A small network was trained on made-up records. Each row is its average activation on records with the value named, seen along a few directions.
Related values have similar rows: they may be neighbours, one step apart, or belong to one group.
Strong random noise was added to every row along 4 fixed directions; ignore it. To show where, here is one row again and again, with new noise each time:
[ 419  329 -278  -87  318 -320  113  400 -523 -359  360  113 -577  -57
  248  526]
[-109  -86  -76  -40  225 -195 -207 -140 -175  148 -119  -80 -123  141
  219 -270]
[ 684 -151 -230  193 -126 -356  126  115 -812  249 -577   71 -344 -137
  527  230]
[  38  -18   16 -238  127 -331  324  371  141 -780  206  -56  -73   -1
 -293  725]
[-634 -126  108 -245  297 -118 -289 -286  467 -164  119 -201  132  291
 -185 -394]
[-687 -278   71 -149  946 -209  -32  404 -216   53  281 -300  327  313
   -5  -82]


PAGA, 16 values:
dasu: [ 214 -399   36  139   -7  136  -66 -186   41  269 -574 -220  383  106
  -27 -348]
tek: [ -31  338  128 -136    3  479 -291   23 -247   40  596   56 -144  142
   95 -173]
rulem: [-489  227   -3  -28  238  272  171   64  -10  243  414  130   27  -44
  -54   82]
tufum: [  24 -220  118  -23  462  -51  258  126  -24  149  167    5  577   15
 -186  -25]
zuro: [ 518  556 -170  371 -562  263 -219 -150 -269  359  -10  125 -734 -309
  516 -100]
lival: [-158  -56  101  -36 -303 -165  561  446  134 -339 -163  -62  170 -140
 -333  657]
vol: [ 361  299   51  280 -129  282 -333 -179 -202  354   96  126 -335 -105
  251 -486]
gopez: [-862 -142   24   93  772  128  177  404 -295  633  256 -257  383   32
   91 -220]
sunub: [-249 -130 -219  -36  407  -54   69  332 -137    8  227 -106   89  190
  -41 -105]
miliv: [-624  -30  -11  -18  370  -13 -178  222 -233  354  -47  -55   66  248
  255 -443]
tozod: [ 243  -32  141  190  524   77   76  583 -568  179  479  120  128  -22
  154  268]
nus: [-226  125 -187 -354  193   28 -299 -259  357 -227  312  110   58  147
 -275 -138]
pazen: [ 963  324 -372  -20 -375  -92  222  160   36 -743   42   75 -473 -276
 -130  837]
gen: [  59  338  102  122 -133  268 -166 -293 -269  568   36  110  -19  -67
  361 -439]
dev: [ 384  -70  143   52 -128   89   87  127  335 -360   90  188  159 -187
 -341  655]
kuv: [-136 -415   27  164 -229 -262  181   -5 -101  224 -528  -34  198  -58
  147 -184]
PAGA is arranged as a ring.
Q: List every value one step from lival, in the order listed.
A: gopez, miliv
Q: List every value one step from pazen, in the order listed.
A: dasu, nus
Q: List every value one step from tozod, in the order listed.
A: vol, dev
Q: List every value one step from gen, in the order listed.
A: tek, zuro
